These are the activations of a small neural network, seen along a few directions. Each row is one input.
Each table varies a few parts of the input and shows all the possible inputs, shuffled.
Descriptions start from the smaller parts, as in this example, which fits no table here: one of 4 places along a line, together with either a single point or one of 11 places around a ring or (one of 2 separate values, together with one of 8 places around a ring).
Shared parts are said once, and a part with two or three values counts as separate values.
In the rows, 128 means zero.

Other details of the inputs vary at random and push rows far along two fixed directions, the same in every table; ignore that.
These rows show it; all are for the same input, with only those details redrawn:
[135  96  69 134 126  96 139  93 118 107  47 159  98 157  68  58 148]
[124 123 104 116 127 140 136 100 131 134 113 144 108 130 127 108 133]
[124 147 135  99 138 187 133 104 128 154 196 140 109 103 207 155 126]
[134  95  68 135 125  94 139  93 119 106  44 158  99 158  65  57 148]
[112 130 115 111 120 147 135 104 148 147 114 133 118 124 124 121 124]
[ 88 130 116 111  99 132 134 110 183 160  63 114 136 130  66 117 111]

Rows:
x1: [181  91 101 169 140  80 134  83  62  97 120 165  89 154 160  89 154]
x2: [131 157 169 123 132 171 119 156 120 136 220 109 136 101 189 164 123]
x3: [174 123 128 141 156 143 127 153  75 100 215 150 117 123 191 129 151]
x4: [134 120 100 119 143 151 127 101 120 131 126 157 113 133 150 143 129]
x5: [134 127 145 131 131 129 101 139 116 121 144 124 146 127 143 162 119]
x6: [138 137 144 130 135 126 106 147 123 117 139 121 142 125 147 161 124]
x7: [140 136 120 107 147 174 135  98 106 135 191 155  96 112 208 135 139]
x8: [181 114  99 157 154  97 131 144  63  64 138 155  93 146 135  70 171]
x9: [122 148 151 129 116 135 129 177 164 140 145  98 157 116 110 150 119]
x10: [107 144 159 113 139 141 116 149 141 134 142 114 157 116 144 185 109]
x11: [108 139 170 115 112 143  97 145 145 152 148 103 158 107 143 185  97]
x12: [133 143 153 125 125 124 115 146 126 120 148 113 133 117 147 133 131]
x13: [ 90 136 109 120 102 142 146 125 185 157  70 111 134 132  54 112 114]
x14: [170  91  94 150 164  81 116 124  59  67 102 167 112 159 122  97 156]
x15: [115 141 140 127 135 127 138 158 132 117 130 115 137 125 110 125 130]
x16: [ 83 143 150 121 108 121 140 179 195 151  89  87 178 123  48 148 102]
x17: [175  99 102 170 131  73 144  85  76  96 111 152  91 157 138  60 162]
x18: [ 89 133 147 119 110 100 126 148 166 131  68  98 157 130  60 123 113]
x19: [ 74 131 127 103  94 143 122 115 199 180  58 108 151 122  67 159  88]
x20: [181  98 100 149 155  85 110 128  54  68 118 167  97 146 148  96 158]
x21: [110 143 163 140 100 128 128 111 171 172 125  94 156 125 133 174 100]
x22: [136 127 142 125 140 117 120 134 102 110 147 128 128 126 145 120 136]
x23: [104 140 162 108 133 138 115 147 137 139 140 115 150 109 147 179 105]
x24: [150 133 105 118 154 181 151 123 113 136 203 159 103 116 194 138 141]
x25: [134 160 169 141 120 163 148 119 133 161 217 104 124 108 205 156 124]
x26: [125 141 146 129 136 135 130 154 121 121 157 114 136 121 131 130 130]
x27: [148 125 148 120 158 139 110 132  78 113 189 145 122 114 203 162 129]
x28: [ 84 140 165 121  85 114 107 149 186 155  83  77 173 122  59 141  98]
x29: [149 147 155 146 128 155 153 126 129 156 221 118 127 113 204 155 129]
x30: [ 81 144 158 121  98 125 132 178 203 164  94  75 187 121  45 154  95]
Question: Changing only one part turns x5 into x28. The same change can be made to x4. Which row results?
Answer: x7
Question: Describe the family of inputs behind these rows.
Answer: one of 5 places along a line, together with either one of 2 separate values or one of 4 places along a line
Question: List by row number the other rows that have the place on the line of 5 in common with x1.
Answer: x11, x19, x20, x23, x27

Rows:
x31: [169  98  94 146 153  87 126 147  67  65 116 159 105 149 106  62 165]
x32: [179 111 106 165 165  90 146 136  68  76 141 158 106 151 153 101 162]
x33: [149 111  90 143 114 110 127  91 114 115  88 146  95 147 108  73 148]
x34: [101 142 155 139 102  90 130 148 165 130  74  84 154 134  63 115 118]
x35: [116 173 180 104 130 179 115 171 141 140 216  97 145  91 185 174 119]
x36: [112 135 119 130  99 144 133 114 182 170  99 114 139 129 101 148 108]
x37: [150 150 138 117 155 171 145  95  88 126 221 149  84 108 246 132 149]
x38: [114 140 150 144  96 119 119 157 182 156 101  88 170 129  80 164 102]
x39: [127 155 185 121 114 162 109 146 138 159 214  98 150  96 195 185 108]
x40: [ 88 122 123 127 108 114 153 108 173 159  67 113 143 138  65 116 110]
x41: [182  94 107 164 149  94 123 125  58  85 150 160 110 149 148  97 154]
x42: [153  85  79 116 170  96  94 117  57  61  75 187 102 149 120 105 149]
x43: [ 91 129 115 107 104 136 134 129 176 151  77 115 136 126  62 106 116]
x44: [101 122 121 126  84 120 125 105 178 164  67 109 138 133  67 112 109]
x45: [157 111  95 150 147  98 133 163 105  84 102 145 125 150  86  96 151]
x46: [131 122 131 131 141 125 128 162 114 112 145 128 142 128 113 126 131]
x47: [ 77 138 131 102 106 159 139 135 191 173 103 106 154 117  75 143 100]
x48: [101 168 146  94 129 208 139 143 178 177 194 115 140  94 177 192 107]
x49: [160 140 162 132 161 141 134 134  71 109 235 138 112 109 237 145 146]
x50: [151 149 123 103 158 191 133 117  90 119 227 157  85 103 232 128 152]
x51: [163 111 114 161 120  82 113 130  96  90  98 131 115 150 100  80 150]
x52: [144 102  95 141 125 122 135  93 111 131 115 153 109 143 123 102 135]
x53: [154  85  93 130 169  74 107  95  53  66  68 181 100 155 134 107 148]
x54: [100 142 127 125 115 136 155 117 181 163  96 112 138 129 103 143 112]
x55: [ 95 120 142 106 108 117  79 116 155 146  60 116 158 126  95 180  90]
x56: [112 156 189 121 137 157 136 150 135 155 214 100 156 101 193 191 108]
x57: [ 79 143 146 112  97 133 145 112 189 174  91  97 145 120  91 132 104]
Question: Changing only one part turns x56 into x46. The same change can be made to x40. Which row results?
Answer: x47
Question: Describe the family of inputs behind these rows.
Answer: one of 3 separate values, together with either a single point or (one of 2 separate values, together with one of 4 places along a line)
Question: Which other rows does x54 become when the choice among 2 separate values takes its other values? List them by row number.
Answer: x32
Question: List by row number the other rows that have the choice among 3 separate values in common with x41.
Answer: x33, x36, x38, x39, x44, x51, x52, x55
Question: Which other rows does x45 become when the place on the line of 4 takes its other values? List them by row number.
Answer: x31, x35, x46
